Each row below holds a small network's activations on one input, seen along a few directions.
Each table varies a few parts of the input and shows all the possible inputs, shuffled.
A made-up example of a description, with smaller parts first: one of 6 places along a line, together with either a single point or one of 9 places around a ring or (one of 2 separate values, together with one of 5 places around a ring).
Shared parts are said once, and a part with two or three values counts as separate values.

Other details of the inputs vary at random and push rows far along two fixed directions, the same in every table; ignore that.
To show where, the next rows are all for the same input, with only those details redrawn:
[-25   7 -17 -11   1  -4  -8  13   4   7 -37  18 -16  11  18  -6 -16]
[  0  -6   0  -5  -1 -10  -4 -12   2  -1   0 -17  -3   7  -3  -2   6]
[-22   8 -16  -9   1  -4 -10  13   5   6 -37  16 -13  10  19  -5 -16]

Table:
r1: [  3  -2   0  -5   0   1  14   0 -17   0  10 -17  -2 -20  -7 -10  -9]
r2: [ 12 -12   2   3   0  10   9 -14   5  -5  20  10  -6  -4   3  10   1]
r3: [-17  17 -21   0   3   4   8  24  -6   4 -18  30 -12  15  21  14 -16]
r4: [  7 -14  10  -5  -9   1   2  -9  10 -10  12   5  -5 -11   4   0   9]
r5: [  1  10   6  -8  -1 -13  -6  -5  -7   6  -1 -12   8  -7 -16   1   9]
r6: [13 -5 -5 -2  5  7  7 -4 -3  0 26  4 -4  7  2 11  3]
r7: [  6 -10  18  -1  -3  -3  -2  -8  -1  -6  12   9  -1 -19  -2  -6   5]
r8: [ 9 -3  3  1  7 14  8 -1 -7  6 26  6  2  9 -4  3  4]
r9: [  3  -6   6 -10  -6  -8  -7  -7  -4   2  15   6  13 -18  -1  -6  10]
r10: [  6 -13   8  13  -1   3  -2  -6   1   6  -2 -11  -7   4 -10 -10   8]
r11: [-17  22 -16 -19   1  -5  -3  23  -6   7 -29  37   3  -5  11  -6 -10]
r12: [-26  13 -10  -3   0   4 -10  15   2  10 -35  19  -9  12  13 -16 -16]
r13: [  0 -13  10  18   0   3   6   1   6   0   2  -6  -4   3 -20   3   3]
r14: [ 62  54   6  49   7  51 -45  34  59 -43  -9 -57  94 -14  59 -10 -65]
r15: [ 11  -8  10   6   6   6   4 -12  -7  -2  19  14  -2 -12  -3   4  -2]
r16: [ -2   9   4  -8  -8  -1  -1  -5  -1   6   0 -13   9   3 -16  -2  13]
r17: [  8  -9  10   6   2  17  10 -11   1   1  20  12   0  -3  -3   1   2]
r18: [ -4   2   6  18   4   6  12   2  -4  -4   8  -6   1   6 -15  10  10]
r19: [  4 -10  -2 -15 -13  -3  -2  -9   7  -2  15   3   9 -10   4   0  14]
r20: [-18  22 -13   4  10   0   2  27 -17   8 -19  34  -7   8  15   8 -20]
r21: [ 13  -2   3   1  12   3   2  -2 -15   4  25   7   1   0  -4   6  -1]
r22: [  4 -11  11  18   5  -8   0   0  -2  -2   1  -5  -5  -6 -19   5  -1]
r23: [ -1   4   6  18   9  -5   5   1 -12  -6   7  -5  -1  -4 -15  13   6]
r24: [-1 -1 -1 14  4 -1 11 -1 -1 -9  7 -9 -5  4 -9 19 10]
r25: [  8   4  -6 -18  -8  -6   7  -3   2  -5   9  -2  12  -1  -5   4  16]
r26: [-25   7 -17 -11   1  -4  -8  13   4   7 -37  18 -16  11  18  -6 -16]
r27: [  3  -7  -8  -9  -6   6  18  -2  -7  -4  10 -21  -5 -12  -1  -3  -5]
r28: [  4 -17   3  13   0  -4   6  -2   9  -6   1  -9  -9   2 -13  12   3]
r29: [  0  -7   5 -10 -13   4  -2  -7   2   3  16   6  14  -8  -2 -10  14]
r30: [-22  20 -17 -20  -6   7   3  24  -1   9 -28  37   2   4  10  -9  -5]
r31: [  9 -17   2   8   0  -4  -2  -8   4   1  -3 -14 -11   2  -3   0   8]
r32: [-23   3  -1  -7  -7  15  -2  18   8   4 -26  44 -14  -6  19 -13 -13]
r33: [  9 -11   9  13   6  -9  -7  -7  -6   5  -3 -10  -8  -6  -9  -7   4]
r34: [  2   6   4   9   3   5  14   3 -12   3  20  -2   6  13  -6   9   7]
r35: [  2   5  -2 -14  -7  -8  -1  -7   3   2  -1 -16   4   2  -9   8  13]
r36: [  0   0   8   1   5 -15  -8 -10  -8   3   1 -14   1  -2  -9  -9   3]
Q: What do these inputs look like to the network?
A: one of 3 separate values, together with either a single point or one of 11 places around a ring
Q: The inputs of r3 and r20 match in every part but the choice among 3 separate values. If r2 is changed in the same way as r3 into r20, which row does it become?
A: r15
Q: List by row number the other rows that have the choice among 3 separate values in common with r13.
A: r8, r10, r12, r14, r16, r17, r18, r29, r30, r32, r34

Table:
r37: [-26 -15 -13 -14   1  -2  38  -1 -24  19  17  32 -42  11 -14  11  18]
r38: [ 31   5  16  27   8   5  -9  -4  31 -10  15 -34  21 -20  11 -13 -13]
r39: [ 30  10   9  17   0   6 -23   0   4 -24  -3 -55  40   0   1  -1 -14]
r40: [ 21   7  11  16  -1   2 -26  -3  -1 -19  -7 -38  34   6  -7   3  -3]
r41: [ -1   4   7   5   5   3  14   3 -12   6  18  13  -1  -5 -14   3   5]
r42: [ -12   56  -32   19    7   34  -67   67   29  -25 -112   38   38   24
   74    8  -79]
r43: [-14  -6  -6 -36 -19 -11  -4 -12 -18  -1  -9  -5   1   4  -9  -5  18]
r44: [ -5 -11   0 -23 -11 -11   6 -12  13  12   9  10  -9 -16   0 -16  16]
r45: [ 23   3  20  26   7   0 -12  -5  27  -5  11 -19  17 -14   4  -9  -3]
r46: [  4 -10  10  12   5  -9  -1  -9  16   3   9   1 -10  -4  -1   1   7]
r47: [ -7 -12  -9  -9  -4  -5   2  -9 -15  -3 -10 -15 -14  24 -11  11   8]
r48: [ -4 -17   0   5   4  -6  12 -11  15   8  11   1 -24   3   2   0   5]
r49: [  6   6   3   7   5   8  17   4  -9   3  21  -3   3 -13  -6   1  -5]
r50: [-18  -9  -3  -8   3  -6  26   0 -23  13  14  33 -27   5 -18  12  16]
r51: [-28 -11 -12 -44 -10 -10  28  -8 -33  23  15  42 -29  -4 -13  -6  23]
Q: What do these inputs look like to the network?
A: one of 3 separate values, together with either a single point or one of 4 places along a line
Q: The inputs of r42 and r50 match in every part but the choice among 3 separate values. If r47 is changed in the same way as r42 into r50, which row does it become?
A: r37
Q: Change only the place on the line of 4 in r38. List by row number the other rows that result.
A: r45, r46, r48
